These are the activations of a small network on made-up records, seen along a few directions, one row for each record.
After each row come some of the record's fields: S, L, K, Z, U.
A field that a record lacks is left out.
Other fields move the rows too, some of them a lot.
In the rows, 500 means zero.
Strong random noise was added to every row along 2 fixed directions; ignore it. To show where, here is one row again and again, with new noise each time:
[561 666 647 463 402 595 504 498 579 494 704 351 349 549 694 402 612 515]
[832 905 863 370 521 530 512 320 778 399 269 471 190 466 451 585 637 386]
[331 667 568 528 410 480 302 394 567 419 707 321 220 415 740 524 501 580]
[626 687 680 444 411 609 540 500 599 498 665 367 357 565 664 397 633 492]

[608 298 396 461 451 641 868 725 322 665 699 519 778 761 548 354 529 394]	(S s4; L l5; K k2; Z z2)
[736 459 661 411 459 623 770 705 481 616 742 464 695 698 544 268 644 449]	(S s6; L l5; K k2; U u3)
[366 332 347 502 479 546 630 588 366 561 650 496 618 623 574 499 477 479]	(S s4; L l1; K k2; Z z2; U u2)
[540 469 391 544 468 493 483 436 531 468 377 542 582 445 484 495 515 592]	(S s4; L l5; K k2; Z z2)
[467 457 443 484 468 603 711 623 372 589 660 454 461 680 589 509 520 374]	(S s4; L l5; Z z1; U u3)
[598 376 410 485 486 593 783 639 348 625 563 534 659 679 498 454 484 379]	(S s4; L l5; K k1; Z z1)
[767 581 672 380 553 576 724 507 554 520 326 557 519 611 350 508 580 290]	(S s2; L l1; K k1; Z z2; U u3)
[481 452 475 508 459 510 537 577 455 534 582 512 575 541 526 404 497 487]	(S s2; L l5; K k1; Z z2)
[467 354 408 579 444 538 337 619 547 523 631 494 760 454 535 216 639 808]	(S s6; L l1; K k2; Z z2; U u1)
[404 368 388 500 560 487 556 478 412 492 446 532 526 500 434 648 435 436]	(S s2; L l1; K k2; Z z1; U u3)
[634 739 715 454 422 567 504 440 631 450 583 382 272 499 634 462 620 471]	(S s6; L l3; U u1)
[713 716 731 442 478 506 418 441 728 426 401 509 433 432 473 393 638 555]	(S s6; L l5; K k1; U u1)
[499 532 402 519 580 380 459 311 538 409 148 622 414 372 349 764 388 460]	(S s4; L l5; K k2; Z z1)
[321 343 394 533 406 600 579 667 314 600 863 389 588 635 687 349 480 474]	(S s2; L l5; Z z2; U u3)
[798 775 794 434 448 527 623 485 618 497 488 480 317 525 534 443 582 368]	(S s6; L l2)
[761 589 619 455 509 580 503 514 672 489 322 557 603 508 381 344 681 570]	(S s2; L l1; K k1; Z z2; U u1)
[446 290 364 474 451 658 819 702 265 658 815 422 666 766 645 432 480 378]	(S s4; L l1; K k1; Z z2; U u4)
[784 748 689 469 507 482 386 388 741 412 162 584 413 381 335 434 611 507]	(S s2; L l3; Z z2)
[644 458 569 465 628 480 553 519 496 550 367 580 624 517 327 551 465 487]	(S s6; L l1; K k2; Z z2; U u4)
[861 725 764 408 466 560 716 540 594 541 442 520 420 603 470 406 604 327]	(S s2; L l2)
[707 378 494 415 521 696 892 670 371 641 555 522 679 751 454 455 568 309]	(S s2; L l1; K k1; Z z1; U u3)
[426 397 419 520 543 452 455 498 489 476 413 560 561 453 404 548 504 537]	(S s2; L l1; K k2; Z z1; U u2)
[529 513 575 449 508 506 665 484 458 508 596 466 440 564 565 601 465 386]	(S s6; L l5; K k2; U u4)
[641 433 475 464 553 501 796 496 381 560 412 530 547 610 427 639 427 307]	(S s4; L l5; K k2; Z z2)
[660 468 584 476 405 584 727 740 422 659 835 442 684 699 637 209 580 501]	(S s2; L l3; K k1)
[805 505 598 403 555 618 658 507 582 527 285 621 676 558 322 455 596 431]	(S s6; L l1; K k2; Z z2; U u2)
[475 436 435 560 507 482 258 460 599 450 412 549 655 348 441 393 537 739]	(S s6; L l1; K k2; Z z2; U u1)
[284 439 409 563 506 409 267 428 527 416 491 512 480 348 509 546 447 638]	(S s6; L l1; K k2; Z z2; U u2)
[263 365 315 581 437 469 352 547 405 525 671 474 615 465 609 398 414 628]	(S s4; L l5; K k1; Z z2)
[693 574 585 463 560 464 575 454 555 477 226 614 484 471 311 565 498 376]	(S s2; L l5; K k1; Z z1)
[640 648 687 434 450 526 529 473 624 448 520 464 416 498 538 430 601 452]	(S s6; L l5; K k1; U u2)
[461 565 510 500 499 396 468 370 517 441 460 507 396 410 540 644 381 467]	(S s2; L l3; K k2)
[182 420 395 547 507 386 505 431 329 489 735 389 348 489 687 733 290 456]	(S s2; L l5; K k2; U u4)
[456 281 356 476 501 587 843 632 269 621 697 456 631 725 572 557 448 345]	(S s4; L l1; K k2; Z z2; U u3)
[262 404 291 567 496 477 431 462 415 480 522 483 464 474 564 621 418 555]	(S s4; L l1; K k1; Z z1; U u2)
[593 526 656 439 383 660 639 741 467 626 950 346 556 705 709 192 649 492]	(S s6; L l3; U u3)
[ 97 416 344 584 490 427 449 489 270 526 780 341 295 524 706 683 283 438]	(S s4; L l5; Z z2; U u4)
[553 510 441 549 528 439 318 460 580 489 289 609 624 386 375 424 499 656]	(S s4; L l5; K k1; Z z1)
[529 802 684 494 470 365 327 362 663 409 421 479 210 380 546 549 480 501]	(S s4; L l2)
[378 640 586 538 379 503 298 499 587 456 774 342 333 448 742 354 583 656]	(S s2; L l3; U u1)
[334 564 458 542 422 404 368 421 519 439 603 444 381 417 655 527 421 562]	(S s4; L l3; K k1)
[382 468 373 550 498 431 416 447 472 466 415 546 484 431 482 570 416 521]	(S s4; L l5; K k1; Z z1)
[344 425 445 530 503 436 404 455 482 439 512 504 477 412 497 562 464 529]	(S s6; L l1; K k2; Z z2; U u2)
[350 517 507 503 486 436 397 405 509 431 592 454 402 413 600 598 419 523]	(S s6; L l5; K k2; U u2)
[393 629 567 470 565 364 444 377 528 435 419 497 271 456 488 723 373 400]	(S s4; L l5; K k1; U u4)
[493 551 552 523 327 628 515 591 490 533 865 326 453 564 778 275 613 565]	(S s6; L l3; U u1)

Here are new rows. What are their fields?
[685 562 600 447 556 508 520 497 610 480 265 585 530 491 313 476 605 459]	(S s2; L l1; K k1; Z z1; U u2)
[627 539 554 450 548 482 666 510 478 535 388 558 495 579 409 569 452 348]	(S s4; L l5; K k1; Z z2)
[462 320 394 506 436 618 608 630 416 557 696 479 691 595 583 364 563 548]	(S s6; L l1; K k2; Z z2; U u2)
[334 226 287 605 342 637 456 798 370 638 968 399 850 616 726  65 623 778]	(S s2; L l1; K k1; Z z2; U u1)
[497 633 553 481 557 377 409 342 588 405 237 581 348 392 385 667 419 422]	(S s4; L l5; K k1; Z z2)
[865 425 581 406 578 702 940 632 387 654 427 562 680 734 368 501 558 275]	(S s6; L l1; K k1; Z z1; U u4)
[190 696 548 585 409 388 145 310 578 345 685 315  91 283 763 612 435 623]	(S s6; L l3; U u1)
[620 703 696 471 536 381 302 368 749 376 300 568 399 326 406 513 572 616]	(S s6; L l5; K k2; U u2)
[772 532 592 381 560 609 712 501 537 546 305 569 615 620 346 499 553 332]	(S s4; L l1; K k1; Z z2; U u3)
[211 116 149 581 447 610 594 681 214 625 854 450 773 622 664 436 421 590]	(S s2; L l1; K k2; Z z1; U u2)
[227 520 355 590 585 274 172 244 495 364 236 553 323 229 410 796 242 530]	(S s4; L l5; K k1; Z z1)
[466 377 444 492 425 621 650 653 398 585 722 464 649 652 604 333 569 481]	(S s2; L l1; K k1; Z z2; U u2)
[566 530 562 467 444 550 558 493 555 476 589 462 508 517 588 454 569 523]	(S s6; L l5; K k2; U u2)
[243 260 287 560 505 483 487 549 328 524 637 477 598 504 538 550 410 520]	(S s2; L l1; K k2; Z z1; U u3)
[359 488 451 584 465 447 221 486 579 436 532 482 512 354 537 390 539 724]	(S s6; L l1; K k1; Z z2; U u1)
[355 477 474 512 554 488 558 573 360 579 635 432 378 608 543 606 426 421]	(S s4; L l5; Z z1; U u4)
[361 333 313 589 420 540 509 572 354 535 670 473 590 491 612 437 445 543]	(S s6; L l5; K k1; Z z1)
[204 559 454 608 407 371 117 418 583 392 682 393 373 304 700 426 477 769]	(S s2; L l5; K k1; U u1)
[414 513 515 509 550 402 335 374 569 398 343 546 434 351 406 608 464 527]	(S s6; L l1; K k2; Z z2; U u2)
[512 665 638 519 394 479 451 497 541 479 679 414 320 460 668 417 511 493]	(S s6; L l2)
[363 413 375 529 507 494 455 553 452 526 532 517 557 524 507 491 488 557]	(S s4; L l1; K k1; Z z1; U u2)
[680 446 538 435 526 578 637 598 539 556 434 581 696 603 389 386 613 490]	(S s2; L l1; K k2; Z z2; U u2)
[551 579 538 477 602 344 452 392 577 443 208 628 444 418 315 669 414 454]	(S s4; L l5; K k2; Z z2)
